Each row below holds a small network's activations on one input, seen along a few directions.
In each table, some parts of the input vary, and every possible input appears once, in random order.
Descriptions start from the smaller parts, as in this example, which fits no table here: ring(8) and (point or line(9) or (values(2) and line(6))).
Shared parts are said once, and a part with two or three values counts as separate values.
(in the rows, 128 means zero)

Other details of the inputs vary at random and push rows far along two fixed directions, the same in every table; ignore that.

Table:
r1: [110 157  90 125  83  94 156  87 133 135 199 217 145  98]
r2: [116 165 129 137  95 130 141 113 116 131 191 202 146 113]
r3: [134 121 153 161 108 113 122 129 152 142 150 110 105 131]
r4: [146 149 139 107 141 207 103 122  86 129 111 124 142 121]
r5: [135 149 105 132 150 134 125 152 121 122 126 127 136 130]
r6: [127  99 123 112 180 132 137 167 127 134  89  81 131 148]
r7: [138 169 145 103 183 205 138 155  62  89  90 126 165 155]
r8: [142  74 127 164 106  51 122 113 190 157 137  82  72 145]
r9: [150 117 148 123 118 113 117 104 127 113 128 128 123 134]
r10: [119 143 135 141  78  70 144 106 140 109 183 196 131 118]
r11: [136  52 125 123 116  63 110 127 187 157 104  67  89 126]
r12: [135 132 156 123 150 184 109 126  98 103  69  93 128 133]
r13: [115 175 117 115  65 102 147  99 109  98 188 236 161  86]
r14: [112 115 110  85 164 182 127 114 101 131  88 121 148 136]
r15: [112  73 123 125 138 102 125 128 158 147 102  89 108 146]
r16: [135 174 127 138 114 101 128 151 122 129 182 176 150 111]
r17: [147 147 141 106 157 212 109 113  82 129 112 126 146 136]
r18: [148 109 156 161  99  84 110 125 174 150 144  95  87 114]
r19: [137 102 160 161  97  66 123 123 167 119 134  98  93 140]
r20: [144 178 141 107 186 229 131 161  56 116 105 129 171 147]
r21: [137 118 107 127 112 126 122 110 137 138 125 123 117 115]
r22: [ 52 163  85 117  83 113 178 115 127 124 188 236 171  97]
r23: [138 148 138 134 120  79 127 149 133 106 149 147 133 128]
r24: [164  93 131 151 156  96 128 160 160 139 110  63 100 155]
r25: [105 130 104 107 155 123 133 161 122 126 116 134 148 124]
r26: [114  74 129 134 123  90 122 131 179 152  95  74  95 122]
r27: [132 109 127 140 143 155 115 121 138 139  80  69 100 132]
r28: [104 150 113 122 162 227 137 121  83 121  87 114 143 142]
Description of these inputs: line(4) and (values(2) or ring(5)).
- The inputs of r4 and r21 match in every part but the line(4) part. If r16 is changed in the same way as r4 into r21, which row does it become? => r5

Table:
r29: [133 146 129 114 135 174 147 138  97 115 128 153 155 119]
r30: [171  97 166 139 150 118  78 137 147 144 101  52  93 149]
r31: [110 137 122 133 116 178 123 106 113 129 112 128 130 120]
r32: [142  91 133 158 147 136 116 134 149 133  80  39  89 163]
r33: [153  88 157 143 139 121 121 145 148 147 121  74 104 149]
r34: [125 190 129 106 173 220 126 153  54  99 115 150 175 148]
r35: [125  87 120 128 133  99 132 122 148 121 103  89 112 156]
r36: [176 102 156 140 162 122  98 164 137 120  79  35 103 158]
r37: [139 139 133 128 112 116 132 107 135 146 174 159 128 117]
r38: [ 90 138 103 108 122  94 153 136 136 126 137 168 145 104]
r39: [116 147 127 127 118 101 165 130 137 126 154 165 140 102]
r40: [112 120 105 120 114  90 141 100 134 119 145 168 136 129]
r41: [143 100 173 141 173 127  97 159 141 134  77  42 101 157]
r42: [143 141 125 136 123 102 139 120 131 142 176 164 132 131]
r43: [160 147 139 122 162 155 106 143  98 110 100 113 138 136]
r44: [150 126 148 149 119  91 113 121 135 113 133 126 108 142]
r45: [102 175 107 108 152 247 124  98  63 113  97 153 157 121]
r46: [109 129 114 139 129 108 142 144 148 141 119 117 114 110]
r47: [106 139 138 139 110 101 163 113 142 118 150 160 129 121]
r48: [ 96 110 115 123  94  94 146 114 143 116 146 170 136 121]
r49: [167  91 126 143 168 134 100 143 146 147  72  37  94 144]
r50: [115 128 103 106 155 150 135 142 109 128 122 134 150 146]
r51: [133 117 112  87 156 162 112 122 107 127  87 108 134 122]
r52: [143 101 128 139 117 119 111 133 156 150 108  78 101 114]
r53: [110 143 136 136 120 102 159 129 140 139 168 161 136 117]
r54: [137 121 157 144  90  92 111 117 143 118 136 124 110 123]
r55: [134 131 107 136 107 105 122 118 153 148 147 136 114  99]
r56: [126  78 131 122 139 111 113 145 149 144 112  92 116 144]
r57: [153  91 162 141 110 115 119 109 149 136 111  81  96 140]
r58: [128 180 138  92 151 227 114 138  54  97  94 150 176 114]
r59: [110 152  97 146 112 112 148 137 137 140 176 159 137 125]
r60: [129 133 156 132 136 165 114 139 103  98 101 118 129 144]
r61: [136 177 115  98 168 228 152 142  60 103 105 147 177 135]
r62: [108 120 104 107 107 101 143 138 132 122 145 166 145 108]
r63: [ 83 142 113 148 108 113 155 116 143 128 143 158 125 114]
r64: [143 136 147 123 147 161 111 157 104 105 101 111 141 131]
r65: [121 152  93 140 109 108 151 142 138 131 158 152 137 111]
r66: [125 128  93 106 123  87 140 124 129 126 149 169 144 114]
r67: [113 140 105 136 105 124 142 141 135 132 149 157 134 102]
r68: [100 152 108  77 159 229 125  92  63 102  85 158 168 129]
r69: [123 130 139 140  97 118 150 121 130 116 155 161 129 127]
r70: [118 187 134 110 160 226 132 136  51  78  97 150 168 151]
r71: [125 129 113 143 113 113 118 115 153 158 161 136 114 115]
r72: [151 112 143 130 102 100 132 122 148 140 142 118 117 111]
r73: [115 133  91 108 117  93 152 139 130 120 150 161 148 119]
r74: [137 122 145 132 106 115 132 117 139 148 160 135 123 120]
r75: [128 172 125 106 165 231 140 108  53 100 103 161 162 145]
r76: [154 113 158 145 109  94  98 111 149 123 126 104  95 134]
r77: [129 135 149 137 140 103 123 150 136 113 114 112 126 122]
r78: [105 120 115 110  96  99 133 117 141 145 161 167 140 110]
r79: [134 149 121 137 112 105 153 134 131 134 181 164 140 133]
r80: [152 142 119 129 120 102 145 122 129 128 160 162 136 117]
r81: [106 134 112 146 105 119 138 137 143 146 168 157 130 116]
r82: [107 143 114 138  98 131 131 118 137 152 166 159 133 105]
r83: [127  99 118 115 123  94 113 115 154 151 140 128 117 126]
r84: [149 140 139 143 125  88 113 136 134 130 163 147 125 135]
r85: [128 129 119 136 161 189 117 115 102 124  85  99 122 148]
r86: [182  98 164 131 156 128  76 140 142 131  74  40  94 140]
r87: [ 82 131 110 115 120  94 150 134 143 141 151 170 142 116]
r88: [130  96 121 105 118 106 120 127 141 136 108 107 123 113]
r89: [105 152 144 143 110  89 142 125 137 104 147 161 132 120]
r90: [155 101 147 150 128 107 133 128 149 125 116  78  97 160]
r91: [115 105 131  99 142 182 115 106 104 118  71 102 135 138]
r92: [137 120 152 145 117  93 114 151 144 130 152 123 121 133]
r93: [142 130 161 117 153 180  93 140  98 127  96  90 134 140]
r94: [101 129 116 154  90 115 142 119 144 126 154 157 121 118]
r95: [ 79 127 112 122 109  88 156 112 149 121 138 168 136 117]
r96: [119 149 100 142 122 116 134 121 133 147 171 165 133 121]
r97: [168  87 161 136 140 140 105 107 142 136  89  56  85 152]
r98: [149 140 128 123 109 113 135 110 135 134 158 155 129 104]
r99: [109 111 127 149 136 110 130 143 158 157 123  96 103 131]
r100: [139  89 118 123 147  93 114 130 148 148 125 108 117 148]
- The inputs of r29 and r69 match in every part but one. If r67 is changed in the same way as r29 into r69, which row does it become? => r94
- The inputs of r78 and r91 match in every part but one. If r79 is changed in the same way as r78 into r91, which row does it become? => r90
- Describe the family of inputs behind these rows. => values(3) and line(4) and (point or ring(5))
- Change only the line(4) part in r92. List by row number the other rows that result. => r33, r56, r81
- Change only the values(3) part in r89. List by row number the other rows that result. => r41, r77
- Change only the values(3) part in r74. List by row number the other rows that result. => r57, r72
- Change only the line(4) part in r36. List by row number the other rows that result. => r61, r65, r73
- Change only the ring(5) part in r92. List by row number the other rows that result. => r30, r34, r84, r93
- List by row number the other rows that have the values(3) part and the line(4) part in common with r82. => r59, r71, r81, r96, r99
